A small network was shown many inputs. Here are its activations along a few directions, one row for each input.
Each table varies a few parts of the input and shows all the possible inputs, shuffled.
Descriptions start from the smaller parts, as in this example, which fits no table here: values(3) and (point or ring(11) or (line(4) and ring(8))).
Shared parts are said once, and a part with two or three values counts as separate values.
In the rows, zero is written as 128.

Other details of the inputs shift rows strongly along two fixed directions, in all tables alike. That doesn't count.
These rows show it; all are for the same input, with only those details redrawn:
[116 152 130 158 141 106 129 129 111  90  84 112 128  96]
[102 122 111 175  94 115 154 130 122 125 148 145 161 165]
[136 114 123 128 137 167 133 110 124 144  85 135  94  56]
[101 128 114 175  97 105 150 133 118 115 143 138 164 163]
[104 118 112 174  88 115 153 130 124 129 147 142 162 168]
[102 107 106 175  82 128 161 130 128 140 158 150 159 173]
[134 129 129 130 150 153 129 115 119 126  71 123  93  49]

Rows:
row 1: [120 132 182 127 118 129 100 180 111  79 122 114 153  81]
row 2: [158  72 104 103 111 215 159 109 142 192 116 177  96  87]
row 3: [115 150 127 158 138 110 131 128 112  94  90 117 130 100]
row 4: [125 150 136  92 162  95  93 113 132 145 135  84 112 128]
row 5: [137 131 120 143  93 109 133 115 135 126 150 131 164 180]
row 6: [136 165 133 138 121  87 127 127 124  73 116 102 166 171]
row 7: [113 136 122 113 135  82 117 129 133 128 167  83 145 189]
row 8: [134 142 137  73 183 124  88 103 133 148 104  74  81  76]
row 9: [118 135 125 162 100  84 138 128 128  92 131  94 157 172]
row 10: [155  75 170  80 107 205  97 145 152 167 161 164  79  64]
row 11: [142 132 124  76 152 125 106 110 139 164 153 113 125 149]
row 12: [109 141 122 171 114  89 150 145 114  82 120 116 159 156]
row 13: [177 158 146  82 167 125  95 101 148  95  78 106  72  88]
row 14: [159 127 139 101 138 138  99  86 156 153 107 120  56  86]
row 15: [150  58 111 106  92 215 139  81 157 218 132 148  83  81]
row 16: [123 185 133 131 198  92 118 147  96  83  82 123 137 107]
row 17: [122 112 115 118 171 178 138 122 117 171 104 152  90  68]
row 18: [131 135 115 149 106 125 156 136 125 108 138 151 168 172]
row 19: [126 145 131 115 192 145 122 132 109 142  81 136  93  57]
row 20: [121 185 144 152 165  74 118 135  99  61  65 102 131  87]
row 21: [121 113 100 135 118 153 166 147 126 159 175 179 167 193]
row 22: [113 124 117 138 159 137 149 144 114 132 116 136 123 117]
row 23: [161  55 113  94  93 211 124  73 182 229 154 159  46 100]
row 24: [ 97 125 164 163  93 122 132 201 102  84 164 155 192 135]
row 25: [103  82 153  96  90 155 113 176 136 178 240 145 172 179]
row 26: [113 109  96 140 118 146 166 150 123 154 169 172 158 189]
row 27: [ 91 178 187 133 193 103 100 215  74  45 102 124 158  64]
row 28: [131 147 124 143 108  87 132 128 125  86 122 105 157 174]
row 29: [139 147 126 132 112  81 117 121 146  92 142 114 127 193]
row 30: [140 165 133 138 153 105 127 127 108  86  84 127 138 107]
row 31: [136 103 106  89 104 144 136 121 152 185 207 138 155 214]
row 32: [121 100 114 154  65 128 147 113 143 169 173 142 155 186]
row 33: [134 185 141  87 191  64  88 129 115  75  92  59 119 129]
row 34: [175 125 135  85 142 149 101  89 158 149 108 131  68  94]
row 35: [161 103 130  98 130 157 114  92 162 151 110 117  53  89]
Question: The inputs of row 19 and row 14 match in every part but one. If row 27 is changed in the same way as row 19 into row 14, which row does it become?
Answer: row 10
Question: What do these inputs look like to the network?
Answer: line(5) and (point or ring(6))
Question: Change only the line(5) part in row 34. List by row number the other rows that result.
Answer: row 5, row 11, row 16, row 30

Rows:
row 36: [160 135 140 116 147 149 121  94 132 116  58 100  83  43]
row 37: [151 139 120  84 160 108 100  90 150 145 119  92  95 146]
row 38: [129  73  88 140  77 185 168 126 129 184 164 180 146 159]
row 39: [108 175 115 123 150  45 111 138 122 101 169  87 164 224]
row 40: [154 143 162  87 158 120  97 120 128 101  78  80  91  63]
row 41: [ 99  70 103 154  66 165 167 136 133 204 198 184 167 185]
row 42: [137 172 144 148 142  99 119 123 123  67  83 113 125 115]
row 43: [145 126 149 116 121 123 111 138 142 123 138 123 110 117]
row 44: [101 161 132 174 131  80 138 170 102  86 156 136 182 174]
row 45: [127 175 103 123 181  72 127 107 118 103  88  90 112 144]
row 46: [138 141 130 120 165 137 124 112 110 114  45 110  80  30]
row 47: [124  84 128 108  97 183 147 141 143 186 200 175 139 157]
row 48: [131 125 130 139 149 147 143 130 113 129  99 150 101  90]
row 49: [ 85 163 145 164 123  48 110 174 115  66 169  95 188 198]
row 50: [136  73 119 119  52 169 133 112 163 200 189 153 124 165]
row 51: [143 138 126 142 115 121 132 108 130  97 107 127 130 123]
row 52: [122  77  98 159  59 163 149 113 155 173 176 163 126 171]
row 53: [119 129 145 113 128 127 102 138 124 130 141 116 125 102]
row 54: [147  93 141 101 118 166 106 119 154 161 126 125  86  95]
row 55: [ 94 162 131 175 145  71 128 148 103  64  93 108 147 142]
row 56: [129 143 107 100 176 116 129 108 125 154 116 119 119 138]
row 57: [122 159 150 140 114  74 116 152 127  72 146 116 162 188]
row 58: [121  85 116 118  83 160 138 145 139 171 208 163 167 182]
row 59: [146 138 128 124 165 156 130 121 111 119  53 105  93  33]
row 60: [ 95 177 129 185 128  66 149 162 105  54 124 127 184 195]
row 61: [128 123 145  93 144 145 113 136 122 132 133 109 122  93]
row 62: [ 94 166 135 167 134  75 139 158  94  76 135 108 194 163]
row 63: [129 117 126 113 149 181 138 141 118 156 117 164 123  84]
row 64: [105  75 112 150  91 187 162 137 139 199 188 181 146 158]
row 65: [128 149 145 141 109  64 109 148 121  67 144 107 173 192]
row 66: [133 102 145  91 141 169 120 137 141 157 152 152 103  86]
row 67: [160 125 101 103 144 143 128  65 153 169 109 115  80 128]
row 68: [142  99 121 100 146 194 139 128 120 169 108 161 116  68]
row 69: [159 139 145 116 156 149 117 105 135 114  67 127  69  42]
row 70: [139 126 128 135 116 125 119  99 142 121  84 117 107  87]
Question: The inputs of row 60 and row 57 match in every part but one. If row 38 is changed in the same way as row 60 into row 57, which row does it become?
Answer: row 65
Question: What do these inputs look like to the network?
Answer: ring(5) and (point or ring(6))
Question: List by row number the other rows that have the ring(5) part in common with row 53.
Answer: row 39, row 47, row 49, row 58, row 61, row 66
Question: Change only the ring(6) part in row 42. List by row number the other rows that result.
Answer: row 36, row 51, row 52, row 69, row 70

Rows:
row 71: [134 121 128 112 133 140 123 125 133 139 131 127 117 120]
row 72: [114 119 117 144 101 114 140 135 133 140 173 139 158 192]
row 73: [121 145 124 138 129 101 128 129 124 109 128 120 140 152]
row 74: [150 148 138 100 177 138 108 112 122 115  67 109  85  53]
row 75: [125 124 129 128 116 121 125 130 133 132 147 127 137 150]
row 76: [131 134 127 127 137 123 125 119 127 122 110 117 116 114]
row 77: [126 126 124 135 113 118 130 125 134 126 142 128 134 153]
row 78: [155  42 103  97  82 234 153  95 166 243 171 186  89 114]
row 79: [138 126 130 121 129 133 123 121 134 130 121 125 115 119]
row 80: [152  43 100 100  86 230 157  96 161 242 165 181  92 114]
row 81: [112 140 120 152 110  93 137 135 126 113 153 126 162 188]
row 82: [135 125 131 111 136 138 121 126 132 135 127 125 118 118]
row 83: [145 138 138  96 173 145 108 115 126 128  79 111  82  56]
row 84: [114 124 114 149  98 110 143 133 132 133 167 139 162 195]
row 85: [128 140 129 132 136 113 124 124 125 113 113 114 126 126]
row 86: [137 130 132 121 131 131 123 119 133 127 117 123 114 116]
row 87: [150 130 139  91 164 155 109 116 130 135  91 117  86  61]
row 88: [130 147 130 127 143 107 122 127 122 107 111 115 128 127]
row 89: [129 142 132 123 144 111 121 130 124 115 119 116 125 126]
row 90: [132 134 128 126 136 126 126 119 128 125 111 118 118 114]
row 91: [124 130 129 130 119 117 124 129 131 127 144 124 138 147]
row 92: [130 137 133 119 137 121 120 130 128 121 127 118 127 127]
row 93: [120 135 126 134 127 112 129 131 127 125 141 124 140 152]
row 94: [119 135 138 142 140 137 132 149 108 106 100 137 133  87]
row 95: [128 141 128 134 135 113 125 122 125 113 114 115 127 125]
row 96: [140 132 133 120 134 127 121 120 131 123 114 121 113 112]
row 97: [120 141 139 142 145 130 132 151 106  99  97 133 134  86]
row 98: [113 150 142 151 145 116 130 154 103  86  96 127 144  96]
row 99: [123 126 128 129 117 118 125 130 132 130 147 124 136 149]
row 100: [ 97 125 124 173  99 116 152 158 113 112 157 151 176 168]
row 101: [113 130 120 147 109 103 137 136 129 127 165 132 159 186]
row 102: [135 134 137 115 138 124 115 125 129 123 118 116 116 112]
row 103: [109 133 131 160 120 121 142 154 110 105 129 144 158 130]
row 104: [119 119 121 137 102 116 137 136 134 136 171 135 157 185]
row 105: [133 136 137 116 139 123 115 125 129 122 117 114 117 111]
Question: What do these inputs look like to the network?
Answer: values(5) and (point or ring(6))
Question: The inputs of row 99 and row 102 match in every part but the values(5) part. If row 71 is changed in the same way as row 99 into row 102, which row does it become?
Answer: row 104
Question: Change only the values(5) part in row 85. List by row number the other rows that result.
Answer: row 76, row 80, row 90, row 95
Question: List by row number the other rows that have the values(5) part in common with row 74.
Answer: row 78, row 87, row 91, row 95, row 101, row 103
Question: Change only the values(5) part in row 83. List by row number the other rows that result.
Answer: row 72, row 89, row 93, row 101

Rows:
row 106: [ 95 188 143 185 142  48 130 162  87  28  92  99 182 139]
row 107: [152  86 104 108 135 199 150  91 135 200 101 160  82  66]
row 108: [132 163 131 121 184 113 115 118 113  95  67  99  97  75]
row 109: [142 120 108 132 111 140 136  92 140 143 103 127 112 118]
row 110: [106 109 123 140  89 134 149 162 122 142 191 157 185 193]
row 111: [129 118 111 131  89 107 140 122 143 142 180 132 154 215]
row 112: [130  65 124 117  97 205 149 136 144 202 161 179 119 107]
row 113: [136 106 126  90 136 163 122 115 142 179 154 132 103 116]
row 114: [ 99  98 108 173  72 136 159 154 127 144 192 166 182 190]
row 115: [137  86 146  82 132 201 115 136 134 181 139 142  96  62]
row 116: [121 118 120 130 127 132 137 123 130 153 145 139 126 154]
row 117: [113 198 157 148 163  42 105 161  99  28 108  89 166 161]
row 118: [159 137 131  99 168 149 108  90 136 123  52 102  61  42]
row 119: [144 201 164 103 191  54  73 123 121  45  64  43 102  81]
row 120: [138 167 139 139 162 113 117 121 110  76  56 113 112  62]
row 121: [112 109 119 160  79 120 149 146 141 144 189 156 163 199]
row 122: [163 118 131  96 149 156 111  96 147 150  84 113  70  69]
row 123: [ 98 156 122 183 102  65 135 152 119  74 151 129 183 202]
row 124: [109 121 112 136 110 104 142 137 130 139 181 141 170 214]
row 125: [142  97 141  89 122 180 117 123 141 172 150 141  94  95]
Question: What do these inputs look like to the network?
Answer: line(4) and line(5)
Question: Change only the line(4) part in row 106. List by row number the other rows that result.
Answer: row 107, row 109, row 120
